A =
[[123 118 129 128]
 [125 124 117 122]
 [120 133 121 127]
 [130 127 130 132]
 [124 116 133 128]
 [121 122 129 129]
 [127 146 119 135]
 [145 134 121 127]
 [126 118 132 128]
 [135 151 117 137]
 [140 130 131 128]]
Rows and columns are counted from 1.
row 1 col 1: 123
row 2 col 1: 125
row 9 col 4: 128
row 2 col 2: 124
row 8 col 4: 127
row 6 col 3: 129
row 4 col 1: 130
row 9 col 2: 118
row 7 col 2: 146
row 4 col 3: 130
row 11 col 4: 128
row 1 col 2: 118
row 7 col 1: 127
row 10 col 4: 137
row 5 col 1: 124
row 10 col 1: 135

a =
118	119	148	133	123	139	123	133	113	124	131	121	133	126	121
120	134	142	132	132	115	132	132	118	127	128	122	133	128	121
120	128	143	132	126	128	128	132	119	131	124	123	143	128	112
116	125	151	132	126	129	127	132	112	125	130	120	142	126	111
127	118	127	133	122	140	121	133	127	123	131	127	150	131	100
136	136	108	132	132	115	132	132	142	131	121	133	151	135	101
131	138	119	132	135	108	134	132	133	127	126	129	141	133	110
131	122	121	133	124	136	124	133	130	126	128	129	126	132	127
139	118	104	133	120	146	121	133	143	129	124	135	138	136	114
126	134	131	132	130	118	131	132	127	131	123	126	149	130	105
133	127	115	133	129	125	127	133	134	123	131	130	137	133	112
120	114	145	132	116	153	119	133	117	132	123	123	143	127	113
126	120	130	133	122	139	123	133	126	127	127	127	145	130	108
118	141	145	131	138	101	137	132	116	125	130	121	151	127	100
138	115	106	134	119	150	120	134	140	127	126	134	102	135	153
124	116	136	133	120	147	122	133	121	128	126	125	109	129	148
Indices start at 1.
(1, 1) = 118
(13, 8) = 133
(2, 7) = 132
(3, 11) = 124
(3, 4) = 132
(16, 2) = 116
(1, 4) = 133
(7, 1) = 131
(12, 10) = 132
(10, 2) = 134
(10, 6) = 118
(2, 14) = 128
(4, 4) = 132
(15, 13) = 102
(8, 9) = 130
(4, 14) = 126
(11, 9) = 134
(16, 8) = 133
(10, 10) = 131
(7, 10) = 127
(12, 14) = 127
(16, 11) = 126
(13, 14) = 130
(5, 8) = 133
(14, 10) = 125
(11, 2) = 127
(12, 1) = 120
(10, 9) = 127
(13, 12) = 127
(15, 1) = 138
(7, 7) = 134
(4, 1) = 116
(8, 8) = 133
(6, 4) = 132
(16, 7) = 122
(2, 6) = 115
(2, 10) = 127

X =
[[128 115 140 127 127]
 [123 119 116 134 128]
 [130 124 115 142 131]
 [130 123 129 137 126]
 [121 126 123 134 125]
 [126 118 130 129 128]
 [140 124 138 109 126]
 [130 118 118 120 150]
 [132 131 124 129 125]
 [139 123 130 135 123]
 [128 126 133 114 128]
 [120 136 130 134 128]
 [135 120 117 146 123]
 [133 137 129 126 135]]
Rows and columns are counted from 1.
(1, 1) -> 128
(3, 2) -> 124
(12, 3) -> 130
(8, 4) -> 120
(13, 4) -> 146
(8, 5) -> 150
(2, 1) -> 123
(3, 4) -> 142
(6, 3) -> 130
(14, 5) -> 135
(5, 5) -> 125
(4, 5) -> 126
(10, 2) -> 123
(1, 2) -> 115
(9, 4) -> 129
(13, 3) -> 117
(7, 3) -> 138
(5, 2) -> 126
(2, 5) -> 128
(2, 2) -> 119
(8, 3) -> 118
(2, 3) -> 116
(3, 1) -> 130
(7, 4) -> 109
(8, 2) -> 118
